Each row below is a small network's average activation on inputs in which a field has the value named, seen along a few directions.
Related values have similar rows: they may be neighbours, one step apart, or belong to one group.
In the rows, 500 means zero.
Random noise pushes rows far along 11 fixed directions. That doesn't count. These rows show it; they differ only by the noise:
[579 530 601 457 445 417 415 510 412 525 584 412 455 527 630 371 505 428
 417 521 477 565 537 554 431 503]
[437 485 560 544 548 431 729 398 560 578 541 419 532 507 387 648 384 620
 515 518 450 425 416 501 484 328]
[548 542 260 527 512 382 310 584 546 412 412 580 446 460 521 422 468 397
 869 644 523 519 521 545 618 724]
[500 374 471 609 586 685 275 425 561 441 345 451 562 576 568 386 627 658
 454 450 369 458 527 433 642 366]
[467 471 461 492 494 477 565 609 382 469 336 485 456 456 575 515 461 443
 601 506 587 639 536 311 471 468]
[509 478 551 533 551 544 501 512 445 544 414 442 407 536 588 452 518 620
 428 477 423 495 452 393 501 359]
[453 437 565 452 512 593 494 350 439 513 477 549 586 448 313 571 537 493
 495 443 582 513 602 476 465 479]
[410 386 681 373 359 450 478 554 709 611 443 630 840 426 605 617 553 314
 482 483 345 519 571 452 255 637]
[539 473 537 616 573 438 419 254 447 502 593 187 468 651 453 503 453 624
 503 571 441 413 418 673 560 248]
[540 544 435 505 475 512 522 453 474 389 664 620 536 418 272 435 482 450
 501 491 678 499 683 612 592 588]
[578 579 560 558 524 642 345 535 347 451 509 548 269 529 463 439 667 565
 261 496 592 392 536 557 457 477]
[564 606 582 562 469 494 510 514 600 535 681 613 374 481 375 566 566 544
 349 599 442 244 459 720 400 599]
[475 478 599 446 467 323 592 447 388 617 543 339 575 577 524 578 379 507
 496 503 481 477 454 460 342 226]


Sel, 10 values:
k3: [392 481 714 347 461 424 694 410 524 593 593 414 625 459 604 414 381 435
 379 391 450 753 535 453 491 540]
k9: [538 566 571 428 450 651 591 569 554 512 564 637 434 455 563 386 527 510
 363 407 456 616 479 501 528 712]
k6: [528 489 446 570 462 556 499 493 608 340 525 434 623 511 563 514 539 345
 523 478 633 683 560 631 640 656]
k7: [513 319 509 540 341 440 644 499 589 402 624 399 824 481 518 481 411 367
 515 523 424 520 655 480 449 397]
k2: [451 441 600 464 444 521 406 363 595 527 651 503 636 560 370 602 574 461
 444 489 464 331 489 723 410 563]
k4: [414 589 533 465 663 534 378 297 668 516 424 541 522 533 340 685 593 567
 537 400 610 419 389 683 599 580]
k1: [455 462 489 506 411 533 427 366 399 319 656 406 757 498 359 472 510 315
 352 465 710 607 685 620 534 472]
k10: [514 524 382 453 513 521 205 441 373 436 536 473 548 628 495 481 549 439
 443 472 649 482 526 605 513 444]
k5: [403 488 425 534 571 512 462 545 565 510 331 485 584 527 535 657 573 490
 560 513 529 485 437 415 448 481]
k8: [527 467 504 482 476 624 492 647 450 478 401 495 455 439 635 521 605 421
 399 447 534 641 530 376 486 585]
The values of Sel form a network in which each value has 3 neighbours.
Name the neighbours of k6, in listed order.
> k9, k4, k8
Name the neighbours of k3, in listed order.
> k7, k2, k1
Each value of Sel is a pair of two hidden parts, and every pair occurs once (2 first parts, 5 second parts).
Changing only the second part turns k2 into k9. k4 has the same second part as k2; what does that change turn k4 into?
> k6
Changing only the second part turns k5 into k7. k1 has the same second part as k5; what does that change turn k1 into?
> k3
